These are the activations of a small neural network, seen along a few directions. Each row is one input.
In each table, some parts of the input vary, and every possible input appears once, in random order.
A made-up example of a description, with smaller parts first: one of 8 places around a ring, together with either a single point or one of 11 places along a line or (one of 2 separate values, together with one of 6 places along a line).
Shared parts are said once, and a part with two or three values counts as separate values.
(in the rows, 128 means zero)

Other details of the inputs shift rows strongly along two fixed directions, in all tables alike. That doesn't count.

Table:
row 1: [149 187 156 169 164 129 111 130 132 141 142 139]
row 2: [170 133 154 180 164 144 121 106  86  81 147 149]
row 3: [166  79 120 115 114 101 143 125  85  95 136 145]
row 4: [152 110  92 128 149 151 124  99  98  88 144 154]
row 5: [ 92 189 187 149 118 116 122 166 178 192 123 100]
row 6: [106 140 117 110 130 134 132 124 152 151 106 142]
row 7: [ 79 151 152 107  94 104 128 162 174 186 130  81]
row 8: [160 111  96 129 151 145 123 102  92  87 149 149]
row 9: [ 72 172 195 168 111 136 123 149 171 166 133  70]
row 10: [173  59 119  98 102  89 149 128  79  94 130 144]
row 11: [ 59 150 131  96  95 136 130 148 187 181 112  97]
row 12: [136 225 181 201 157 161  94 132 143 152 156 137]
row 13: [127 162 159 180 160 151 113 116 121 111 151 114]
row 14: [150 164 140 193 179 193 114  82 103  77 133 177]
row 15: [ 90  94 118  61  96  76 153 161 163 175 110  85]
row 16: [182  71  70  96 116  91 131 144 102 111  91 150]
row 17: [147  96 137  99  99  90 142 147 115 140 124 130]
row 18: [ 56 174 167 152 124 159 117 139 182 162 134  66]
row 19: [166  93  85  95 153 113 140 116 106 112 128 150]
row 20: [134 183 130 155 162 163 103 119 136 133 150 139]
row 21: [120 134 146 136 109 116 126 134 128 137 141 105]
row 22: [ 89  92 114  59  82  86 149 156 156 168 119  85]
row 23: [113 173 128 160 148 179 108 106 134 117 138 143]
row 24: [144  80  83  88  84  95 129 160 127 134  94 123]
row 25: [139  92 116 124 144 128 136 109 101  93 139 118]
row 26: [ 62 186 160 135 103 154 121 147 190 187 111 119]
row 27: [132  99 145  88  96  75 153 160 136 161 109 114]
row 28: [165 113 113 115 151 100 134 127 108 120 135 146]
row 29: [181 139 101 178 143 153  94 123  95  85 124 160]
row 30: [132 108 110 121 121 145 136 109 112 101 120 164]
row 31: [123  92  88  81 117 120 140 126 131 135 124 129]
row 32: [146  90  81  90 128 129 138 105 105 106 116 171]
row 33: [ 62 149 152 114  91 123 127 153 173 174 132  68]
row 34: [182 120 115 133 149 114 124 115  86 103 147 161]
row 35: [111 138 127 115 125 132 138 130 151 153 102 149]
row 36: [147 146 108 155 157 173 115  89 101  84 137 179]
row 37: [187 148 137 161 160 134 116 117  88 102 149 175]
row 38: [106  96 139  79  87  68 155 166 156 178 110  93]
row 39: [117 118 123 148 105 131 114 149 142 121 101 100]
row 40: [124  75  84  64 119 100 153 133 136 142 110 125]
row 41: [167  68 136 124 123 104 147 119  82  84 129 135]
row 42: [104 167 140 173 162 184 112 101 137 107 134 131]
row 43: [ 98 204 160 201 173 199  98 106 152 122 149 117]
row 44: [121  96  91  80 126 116 146 125 136 138 105 138]
row 45: [156  92 109 114 123 107 135 118  95  98 144 131]
row 46: [ 84  78 145  90  79  84 154 150 144 146 117  65]
row 47: [124 218 187 209 148 165  96 129 140 140 158 123]
row 48: [141  91  99 127 150 151 137  88  96  71 122 161]
Each input here is: one of 4 places along a line, together with either a single point or one of 11 places along a line.
- Changing only the place on the line of 4 turns row 21 into row 34. The same change can be made to row 36. Which row results? => row 32
- Changing only the place on the line of 4 turns row 31 into row 43. The same change can be made to row 24. Which row results? => row 39
- Which other rows does row 1 become when the place on the line of 11 takes its other values? List them by row number. => row 5, row 6, row 15, row 19, row 27, row 28, row 35, row 38, row 40, row 44
- Which other rows does row 25 become when the place on the line of 11 takes its other values? List them by row number. => row 2, row 9, row 13, row 14, row 18, row 41, row 42, row 43, row 46, row 48
